Each row has a name. Each piece below is followed by the name of the row it came from. Each question is about the rows just above it.

<40>: [ -1  -5   4  50  28 -19  22  20  14  -1  -3   2  33  -6 -12   6  24  -3
 -10 -12  -3  -9   6  -7]
<110>: [  7 -33   6  50  30 -20  23  21  14  -3  -3   4  33  -7 -13   7  25  -3
 -11 -12  -3  -9   5  -7]
<75>: [  2  -4  12  50  11  -5  17  -5   4   1  -9  16  -1  -4  -5  -5  -2 -10
   9   0   7  -6   1  -1]
<43>: [  2  -4  12  50  11  -6  17  -5   4   1  -9 -12  -1  -4  -5  -4  -2 -10
   8   0   6  -6   1  -1]
<41>: [ 1 -4  0 50  2 -3  1 -3  2  1  0 25  1 -1 -1  1 -1  0 -2  0  0 -1  0 -1]
<55>: [ 18 -34  12  50  60 -36  48  22  14  -5  -8 -26  34 -11 -27  -3  -3  -9
 -12 -10  24   6   7 -13]
The row with [  2  -4  12  50  11  -5  17  -5   4   1  -9  16  -1  -4  -5  -5  -2 -10
   9   0   7  -6   1  -1] is
<75>
q: [  6  24  -3 -10 -12  -3  -9]
<40>
Which row holds [12 50 11 -5 17 -5]?
<75>
Where do [  1  -9 -12] appear?
<43>

<36>: [-34   9  51  10]
<107>: [ 22  15  15 -50]
<30>: [ 59  -9 -24 -16]
<149>: [ 19  57 -23 -18]
<12>: [ 59  -9 -24  57]
Where do [22 15 15] appear?
<107>
q: [-24  57]
<12>
[ 59  -9 -24 -16] is in which row?
<30>

<147>: [  5   5   2 -11   1   3  -1  -5  10  16 -11  -9  -4  -3  -7  15   2  -1
   3  -4   8   2 -10 -18  -4   7 -18   6   4 -13  -1  -6   4   0   5 -12
   3   2  -3  -8   8]
<48>: [-26 -47  27  -9  23 -26 -10  -3  55 -17  -5   8   2  -3  -4  -9  15 -10
   3  -7  -1  -4   2  -9 -20   1 -43 -18  -8  41   3  -7  20   8  -9  10
   4  17 -31  28 -19]
<116>: [-11 -10   4   3   4 -10  -5   2   9  -5   0   8   7   1  -3  -6   8  -1
  -4   3 -12  -8   5   1  -1  -2  -6  -7  -1  11   3   3   1   5   4   4
  -3   4  -5   5  -5]
<8>: [ -1   0   3  -7   2  -1  -3  -3  10   9  -8  -4   0  -1  -6   9   4  -1
   1  -2   1  -1  -6 -13  -3   5 -15   2   2  -6   0  -3   3   2   5  -7
   1   3  -4  -4   4]
<25>: [-33 -35  13  12  13 -29 -12   8  23 -26   8  29  22   0  -3 -29  24  -3
 -14  16 -40 -24  23  13  -3  -9  -8 -22  -6  42   8   9   4  13   2  20
  -7  10 -14  23 -21]
<120>: [-32 -23   6  17   8 -28 -13  10  10 -20   7  23  17   9  -2 -21  11   1
 -10   4 -32 -17  12  13   5  -9   0 -19  -3  32  11  14  -3  16  12  17
 -11   8  -5  13 -16]
q: [-3 -6  8 -1 -4]
<116>
q: [  2  -1   3  -4   8   2 -10 -18]
<147>
Which row holds [ -9  -4  -3  -7  15   2  -1   3  -4   8   2 -10]?
<147>

<70>: [-11  -1  20  13   2   1  -8 -18  -6 -11  -6  17  22  -4  -8   0  16 -10
   2  26  20  -3 -10 -16  -8  -4   7  16   2  17  13 -15  43 -11  12   0
  14   8   6  10 -52  -9 -18  10  11  -8  10]
<124>: [ -7  -7   6  11   2   1  -4 -10  -5  -7  -4  11   7  -4  -7   4  10  -7
   3  11   7  -3  -3  -9  -8  -1   1   9  -1   7   8  -6  18  -4   9   1
   7   5   5   2 -23  -9 -11   6   7  -8   5]
<131>: [ -9  -7  12  13   2   1  -4 -11  -5 -11  -6   7  11  -3  -7   3  13 -10
   3  14   9  -5  -1  -9  -8   1   1  14  -1  11   9  -6  28  -5  10   1
  10   7   6   2 -35  -9 -14   7   9  -8   6]
<95>: [-10  -7  13  13   2   0  -7 -11  -6 -11  -6  16  11  -4  -7   8  12 -10
   3  14  12  -3  -4  -9  -8  -1   1  15  -1  11   9  -6  30  -5  10   1
  10   8   6   4 -37  -9 -15   7   9  -8   5]
<158>: [ -9  -7  13  13   1   6  -5 -11  -6 -11  -4  11  11  -1  -6   4  12 -10
   3  14  12  -5  -7  -9  -8  -1   1  15  -3  11  11  -6  30  -3  10  -1
  10   8   6   2 -30  -5 -19   7   7  -8   6]
<141>: [ -9  -7  12  13   2   1   0  -8  -6 -11  -8  11  11  -4  -7   6  12 -10
   7  14  12  -3  -4  -9  -7  -1   1  15  -1  11   9  -5  32  -5  10   1
  10   8   6   0 -37 -10 -14   7   9  -8   6]
<16>: [ -9  -7  13  13   2   2  -1 -11  -4 -11  -6   8  11  -4  -7   4  12 -10
   5  14  12  -3  -4  -9  -8  -1  -3  15  -1  11   6  -6  31  -5  10  -1
  10   9   6  -6 -37 -15 -15   7  12 -10   6]
<7>: [-11  -7  13  17   2   1  -7 -20  -6 -14  -7  20  18  -4  -7   4  14 -10
   3  23  16  -3  -5 -10  -8  -1   1  15  -2  14  16 -14  38  -9  13   3
  15   8   6  11 -52  -9 -17  10  10 -10   6]
q: [-11  -7  13  17   2   1  -7 -20  -6 -14  -7  20  18  -4  -7   4  14 -10
   3  23  16  -3  -5 -10  -8  -1   1  15  -2  14  16 -14  38  -9  13   3
  15   8   6  11 -52  -9 -17  10  10 -10   6]
<7>
q: [-1 -3 15 -1 11  6 -6 31 -5]
<16>
Which row holds [  0  -8  -6 -11  -8  11  11  -4  -7   6  12]?
<141>

<33>: [ -5  31  10  -6 -29  -7   1  13   7   4 -27 -15 -24  -3 -17 -11 -26  34
   8  -1   4 -45 -30 -27]
<105>: [-21  -3 -40 -30  14 -27 -33  -6 -31 -18  -3  11 -16  -5 -27 -12  -4 -14
  -6  -3  -4  -7   5  -8]
<139>: [ 12  29   0  -6  14   7  -8  10 -12  16 -11  -1 -17  27 -13 -15  11  19
  19  40  21  10  11   0]
<4>: [ -2  16  20  25  -2   7   1  13   7   4 -27 -15  -5  33  10  -6 -29  -7
 -22   9   6  24 -15 -20]
<134>: [ -7 -23  20  25  -2   7   1  13   7  11 -27 -15 -24  -3 -17 -11 -26  34
   8  -1   4 -45 -30 -27]
Which row holds [ -5  33  10  -6 -29  -7]?
<4>
q: [ -7 -22]
<4>

